A small network was shown many inputs. Here are its activations along a few directions, one row for each input.
In each table, some parts of the input vary, and every possible input appears once, in random order.
A made-up example of a description, with smaller parts first: one of 6 places along a line, together with either a single point or one of 11 places around a ring or (one of 3 separate values, together with one of 5 places around a ring).
Shared parts are said once, and a part with two or three values counts as separate values.

Other details of the inputs vary at random and push rows far along two fixed directions, the same in every table; ignore that.

A family of inputs:
R1: [ 15 -35 -39 101  20 -23 -68  59  22  42  46  20 -17  39]
R2: [-30  20 -25 -27  42 -11  -6  31   4 -34 -37 -34  31  12]
R3: [ 76  66   3 -14   0 -26  10  25  41  19 -44 -67  32  34]
R4: [ 33  27  32   3  -4  -7   1  13  13  28 -76 -62  51  32]
R5: [-18 -15  29 -54 -31  43  20 -79 -44 -39 -20  -9 -29 -45]
R6: [-33 -47 -12  40 -28  28 -52  -6 -33 -14  44  63 -32 -29]
R7: [-45   0  27 -54 -19  18  66 -61 -35 -31  10  37  -1 -59]
R8: [ 53  21  10 -14  42 -53  19   6  40  30 -45 -70   3  53]
R9: [ 32  30  18  -8  25 -36  32  20  28  39 -52 -49  38  53]
R10: [-18 -10  -4  -7  63 -26   1  34  25 -31 -43 -32  17  26]
R11: [-10 -40 -44 112  24 -40 -70  69  21  32  84  87 -24   2]
R12: [  0  30   7 -32 -28   5   7 -13 -21 -40  17  15  11 -18]
R13: [-34  18  -2 -57 -64  63  48 -35 -42 -40  27  50  -2 -62]
R14: [ 43   7   7  -2  23 -19  10 -13  19  22 -36 -78  -2  32]
R15: [-25 -40 -36  71 -25  27 -74  38  -1  17  81  89 -30 -11]
R16: [ 52  28  20   3  45 -68  15  10  48  30 -42 -60  19  28]
R17: [-53 -23  26 -67  -7  11  37 -72 -58 -59  35  37 -36 -40]
R18: [-15   9  15 -27 -37  41  17 -13 -12   3  -7   8  18 -16]
R19: [ -4 -46 -57 102  -8  25 -42  57  15  57  55  56 -22  10]
R20: [-17   0  24 -70 -36  49  29 -70 -30 -32   1  -1 -23 -42]
Description of these inputs: either one of 2 separate values or (one of 3 separate values, together with one of 6 places along a line).
- List by row number the other inputs of the same sort as R2. => R10
- Change only the place on the line of 6 in R5. List by row number the other rows that result. => R3, R8, R14, R16, R20

A family of inputs:
R21: [ 27 -15  -2  31 -12   6 -20   7  26  37  26  12 -31  13]
R22: [-45  18 -10 -44 -27  34  13   5 -24 -40  15  56  10 -30]
R23: [ 26  -2  12  28 -10  -9   9  -9   9  35  -3   9  -2  -3]
R24: [ -6  -2  -3 -27 -43  37  30 -29 -29 -27  40  28 -22 -34]
R25: [ 22  40  28 -45  -3 -12  62 -21   1  -8 -43 -46  33 -10]
R26: [-20 -28  11  -2  10  17 -18  -5   4  -4 -17 -14  -5   1]
R27: [ 83  28  27  42   3 -40 -15  21  41  59 -33 -56  23  64]
R28: [-16 -22   7 -17 -19  25  29 -38  -7   6  20  35 -36 -43]
R29: [-35   4   9 -25 -34  18  -6 -24 -40 -30  25  35  -2 -34]
R30: [  4 -29 -43  64  27   4 -57  47  21  31 -12 -26  -5  41]
R31: [ 38  48  43 -49 -11 -22  23 -37  -2  -5 -22 -60  25   9]
R32: [ 35  35 -45  63  20 -31 -21  90  65  55   4  19  32  28]
R33: [-21   5  -5 -12 -28  20  11   9 -26 -24   6  24   9 -13]
R34: [  5  10 -47  72  41 -13 -59 112  55  26 -12   9  40  42]
R35: [  -6   19   49  -57  119 -122   65  -10   15  -24  -51  -94   43   69]
R36: [  9  16  42 -54  -4  -6  21 -25  -7  -5 -48 -42  19  10]
R37: [  1  30  39 -31  19 -22  -5 -15  -3 -26 -58 -74  48  13]
R38: [ 59  62  -7   4  14 -33   0  53  55  30 -28 -43  50  51]
R39: [ 11 -12 -21  17   2   9   6  -8   6  32   2  -6 -24   1]
R40: [ -29  -97  -93  122   65  -40  -97   65   27   -6  106  116 -104  -19]
R41: [-20 -18 -11 -18 -15  29  -1 -23 -34  -8   1   5 -19  -6]
R42: [-21   6  13 -35 -27  13  31 -52 -29 -20  26  26 -11 -57]
R43: [  4 -18  -6  49 -19   2 -37  20  -6  25  19  41  -3   9]
R44: [-57 -21   0 -34 -20  51  22 -27 -46 -62   4  20  -6 -49]
R45: [-39 -38  19  -6 -20  39  -7 -48 -40 -34   6  22 -13 -31]
R46: [ -9 -20  -5 -36 -28  46  20 -58 -31 -14  28   3 -49 -21]
- What do these inputs look like to the network? => either one of 2 separate values or (one of 4 places along a line, together with one of 6 places along a line)
- Change only the place on the line of 4 in R38. List by row number the other rows that result. => R22, R32, R34

A family of inputs:
R47: [12  4 -6  6 -4  0 -5  7  8 11  4  0 -3  6]
R48: [  4  -4  -1  11   8 -10 -10   7   6   5   2  -1  -1   7]
R49: [ -9   6  16 -29   4  -3  15 -20 -10 -21 -14 -13   7  -6]
R50: [ 0 -2 -7 10  9 -7 -5 12  6  5 -2  0  1  6]
R51: [-10   3   9 -27   1   3  18 -19 -12 -19  -7  -9   2  -7]
R52: [ 6 -3 -4 11  7 -7 -4  7  6  7  3 -3 -2  9]
R53: [-14   9  17 -40 -13  17  24 -31 -20 -22 -12 -10   7 -18]
R54: [ 6  9 -2 11 -6 -1 -4 17  6 10  1  6 12  6]
R55: [ 9  1 -2 12 -6  3 -9  6  5 16  0 -4  3  6]
R56: [ 4 -4 -3 11  9 -7 -4  7  8  9 -1 -1 -2  7]
R57: [ 1 -2 -6  9  8 -6 -5 12  6  5 -1 -1  1  7]
R58: [ 7  7 -6 10 -3  1 -5 14  9  6 -2  1  7  1]
R59: [ 6 -2 -4 11  7 -9 -6  7  5  5  4 -3 -2  8]
R60: [  5  -3  -2  12   8 -11 -10   6   4   4   3   0  -3   6]
R61: [ -3   5  21 -31   4  -4  20 -25  -8 -15 -17 -20   4  -4]
R62: [-11   3  12 -27   3   1  18 -19 -10 -17 -12  -9   3  -8]
R63: [ 5 -4 -4 11  9 -8 -3  7  7 10 -2 -2 -2  7]
R64: [ 12  -1  -2  14 -11   6 -10   5   3  13  -2  -2  -1   7]
R65: [ 6  7 -8  6 -1  1 -6 15  9  6  0  2  5  6]
R66: [  6   3  -4  11  -6   6 -10  13   4   7  -5  -1   6   7]
R67: [ 1  0 -6  9  9 -8 -7 12  5  1  2 -2  3  8]
R68: [-57 -48 -32  11 -25  44 -15 -17 -37 -30  75  92 -51 -56]
R69: [ 6 -5 -4 11  7 -7 -3  7  7  9  0 -3 -2  8]
R70: [-1 -2 -2  9  9 -8 -8 12  7  3 -1  0  3  7]
R71: [ -3  18  34 -55 -20  10  41 -48 -24 -21 -18 -18   8 -18]
R72: [13  4 -4 12 -7  1 -5  6  8 12  2  1 -1  0]
- Changing only one part turns R55 into R53. The same change can be made to R71. Which row results? => R54
- What do these inputs look like to the network? => one of 2 separate values, together with either a single point or one of 4 places along a line or one of 8 places around a ring
- A walk changes only the place on the ring of 8. It starts at R61 and steps to R48. List the rest of the walk in order. => R60, R59, R52, R69, R63, R56
- Change only the choice among 2 separate values in R60. List by row number the other rows that result. => R68
- Change only the place on the line of 4 in R53. List by row number the other rows that result. => R58, R65, R66
